Each row has a name. Each question is about the rows just above it.

kefu: [ -3 -26 -17 -52  39 -14 -18  33 -27  24 -30 -25 -21  12 -23  14   6  26]
dor: [ 51 -17  25 -49 -38  29  21 -11  20  37  17 -41  51 -52 -35   7  25 -39]
Rugi: [-42  53  -9 -47 -41 -48   6  28  15  -2 -14  20  35  40 -49  -8  20  47]
sar: [ 10  -1  -7 -52 -23 -31 -45  -8 -47 -16   9 -25  10   4  -6  12 -50  42]
navag: [ 32 -12   6 -13 -15  53   8  35   2   9  23 -17 -48 -22 -23 -27 -45  46]
ladet: [ 32 -12   6 -13 -15  53   8  35   2   9  23 -17 -16 -22 -23 -27  54   2]
Shuffled sar with one entry gone: [-50 -45  -7  12  10  42  -6   9  -1 -31 -25  10 -47 -23   4 -52 -16], missing : [-8]
ladet without one entry, shuffled: [-13  35  54  32 -27 -17   6   2 -22  23  53 -15 -23   8 -16 -12   2]. Gone: : [9]
ladet without one entry, shuffled: [  6   2  54   8 -12   2 -16   9  35 -17  23 -23  32 -22  53 -27 -13]. Gone: : [-15]
Shuffled Rugi with one entry gone: [ -2 -48  47  28 -14  -8  35  53 -47  -9 -49  40   6  20 -41  20  15], missing : [-42]
Which entry of sar is missing from [  9  -8  10 -23  -1  42 -52 -45  -6 -16  -7 -31  12 -25 -50   4  10]? : [-47]

Sekas: [ 17  -1  11   3  -6 -33  15   3 -13   4  13  -2  -4  25   2   2   8  -2
  25  -4  29 -12  11  24 -15   6 -15  -2  18  -4  34 -13  14  21   0   8
  11   4  -6  -4 -20 -18  -8 -18   3 -11  -6  11  -8 -22 -11]
nonap: [-21   9  19 -15 -18   5 -13 -21  15  10 -23   1 -18 -19 -20 -17 -17   6
 -41 -11 -41   3  17 -38  -2  10   8  11 -22  14 -45   6  -8  25 -41 -21
 -16 -36 -21 -42  17  15  -8  16 -47   0 -22 -17 -25  23 -10]
sutu: [ 17  -1  11   3  -6 -33  15  -4 -13   4  13  -2  -4  25   2   2   8  -2
  25  -4  29 -12  11  24 -15   6 -15  -2  18  -4  34 -13  14  21  30   4
   8  17  23  31  14  -4 -19   6  32  -8  26   7  12  15 -22]
Which entry of nonap is missing from [-41 -21  23   9  11  17 -21 -16 -17 -17 -15   5 -25  19 -13 -21  10 -22
 -23  14   6 -18 -21  -8   6 -47 -41   8   1  -8   0 -18 -19  10  17  25
 -20  15  16 -11 -17 -10 -45 -41  -2 -22 -36  15 -38 -42]? : [3]
Which entry of sutu is missing from [ 24  -4   6  17  25  26  29  13  12  -4 -33   4 -22  31 -19  15   3   6
 -15  14  -4  18  -2  30  17   2  -2   8  32  14  34 -12 -13  23  11   8
   7  -4  -4   2   4  -2  -1  11  -6  15 -13  -8 -15  25]? : [21]

zoguf: [ -8 -21  15  -9 -22]
Lige: [-12 -30   6  22 -22]
Dize: [ -8 -22 -13  39   3]
mopor: [-3 -9  0  8 -3]
budi: [-12 -30 -20  22 -22]
ner: [-12 -30  22 -14 -33]
gugo: [ -8 -21   6  -9  -6]
biri: [-11 -13 -14  50   1]
mopor without one entry, shuffled: [ 0 -9 -3 -3]. Gone: : [8]
Shuffled biri with one entry gone: [  1  50 -13 -11], missing : [-14]

Popo: [ 0 -8 -7  0]
dumi: [-42  -3 -26  11]
Kubi: [-26 -15  -1   2]
muf: [-26 -15   4  -6]
Which entry of dumi is missing from [-26  -3  11]? : [-42]
Which entry of Popo is missing from [ 0  0 -7]? : [-8]

Pek: [-17 -15  27 -25  12]
Sodi: [-13  -7  -6 -12   6]
feka: [-9 -2  8 -5  3]
sibe: [-17 -19  32 -31   0]
vika: [  2   4 -19 -20   3]
Sodi without one entry, shuffled: [  6  -7  -6 -12]. Gone: : [-13]
Which entry of Sodi is missing from [ -6   6 -13 -12]? : [-7]
vika without one entry, shuffled: [  4   2 -20 -19]. Gone: : [3]
Which entry of sibe is missing from [-31 -19 -17   0]? : [32]
Which entry of vika is missing from [  3   2   4 -19]? : [-20]
feka without one entry, shuffled: [-5  8  3 -2]. Gone: : [-9]
Which entry of vika is missing from [-20 -19   2   4]? : [3]

